Each row below holds a small network's activations on one input, seen along a few directions.
Each table varies a few parts of the input and shows all the possible inputs, shuffled.
A made-up example of a description, with smaller parts first: values(3) and (point or line(9) or (line(4) and ring(5))).
Shared parts are said once, and a part with two or three values counts as separate values.
(in the rows, 128 means zero)

Table:
r1: [116 173 130 146 100  61 130 121 137 101 158]
r2: [101 121 108 160 150 137  91 137 121 194  60]
r3: [121 134 151 148 145  72 134  83 153  86 138]
r4: [184 100  83 191 159 175  80 124 129 133 104]
r5: [186  81  75 165 107 165 154 131 181 125 124]
r6: [162 129 167 130 162 176 137 101 172  84 139]
r7: [107 163 135 102 126 100 159 157  77 150 168]
r8: [ 89 187 123 110 139  81 152 169  78 159 195]
r9: [ 90 106 152 124 153  91 111 109 129 119 160]
r10: [129 148 127  65 122 161 143 132  82 147 125]
r11: [116 150 137  85 121 127 160 151  71 147 141]
r12: [107  78 139 216 127 134 135  89 139 109 103]
r13: [105  97 164 117 148 122  97 116 121 115 137]
r14: [183 121  22 128 144 173 123 151 124 157  73]
r15: [138 117 166 143 138  93 137  94 151  86 126]
r16: [111 154 136 147 157  56 131  80 153  87 157]
r17: [110 194 129 134  99  73 144 171 106 123 172]
r18: [121 167 141 128  91  89 150 160 107 121 150]
r19: [179 117  45 146 151 169  75 143 118 160  78]
r20: [178  97  47 138 112 161 153 151 161 138  95]
r21: [120 122 160 102 170 184  85 122 128  89 132]
r22: [113 105 106 154 102 124 180 170 155 157  70]
r23: [ 85 134 135 118 157  66 114 108 132 128 188]
r24: [200  89 106 206 141 177 131 104 152 129 134]
r25: [ 96 127 142 100 140  92 122 135  95 165 163]
r26: [113 133  92 146 137 140 148 161 121 189  48]
r27: [128 151 146 116  85 111 155 154 108 120 133]
r28: [126 154 118  60 122 201 135 113  91 143 118]
r29: [ 85  88 127 196 143 142  82 107 127 138  89]
r30: [161 139 154 114 104 169 143 109 182 101 131]
r31: [138 136 139  98  92 142 155 138 119 122 130]
r32: [123 133 124  65 148 185  76 129  99 138 120]
r33: [141 132 125  85  96 176 152 126 132 122 127]
r34: [152 118 170 134 144 136 136 103 168  86 129]
r35: [114 119 135  73 138 155  81 129  96 141 121]
r36: [141 131 156 135  83  96 137 118 151 101 125]
r37: [ 77 149 130 105 150  75 124 148  97 171 197]
r38: [117  87 123 181  91 116 165 132 172 133  89]
r39: [160 129 157 123  96 134 138 117 178 100 128]
r40: [127 144 146 143  93  75 133 118 143 102 139]
r41: [108 117 145  88 137 115 100 134  90 160 134]
r42: [120 104 162 109 158 147  86 131 129  98 128]
The inputs of r32 and r33 match in every part but one. If r25 is changed in the same way as r32 into r33, which row does it become?
Answer: r18
The inputs of r27 and r36 match in every part but one. If r17 is changed in the same way as r27 into r36, which row does it become?
Answer: r1
What do these inputs look like to the network?
Answer: ring(6) and (values(2) or line(5))
A walk changes only the ring(6) part. It starts at r10 and steps to r31. List the rest of the walk in order.
Answer: r39, r34, r42, r35
Which other rows does r24 become when the values(2) part takes its other values? List them by row number.
Answer: r12
Which other rows agree with r42 in the ring(6) part? List them by row number.
Answer: r4, r9, r13, r21, r23, r29

Table:
r43: [152 129  81  74 145 204 103 158  84 170 119]
r44: [131 129 197 148 121  87 129  70 180  46 167]
r45: [ 79 170 165 111 144  33 127 121 106 113 201]
r46: [163  90  80 154 146 190  84 129 133 149  57]
r47: [101 189 122  55 111 102 134 169  76 158 147]
r48: [ 59 155 179 120 131  40 137 132  96 132 200]
r49: [ 83 180 131  63 101 108 150 174  59 171 141]
r50: [191  97 100 225 120 141 144 102 202  91  97]
r51: [143  86  82 152 147 198 102 130 137 161  48]
r52: [140 122  88  72 146 207 123 157  80 183 108]
r53: [117 118 210 148 120  89 143  86 177  58 161]
r54: [177  72 103 215 104 138 161 109 207 104  88]
The inputs of r52 and r54 match in every part but one. If r43 is changed in the same way as r52 into r54, which row does it become?
Answer: r50
What do these inputs look like to the network?
Answer: values(2) and ring(6)
Which other rows does r47 become when the values(2) part takes its other values? List them by row number.
Answer: r49
Which other rows does r45 become when the values(2) part takes its other values? List them by row number.
Answer: r48
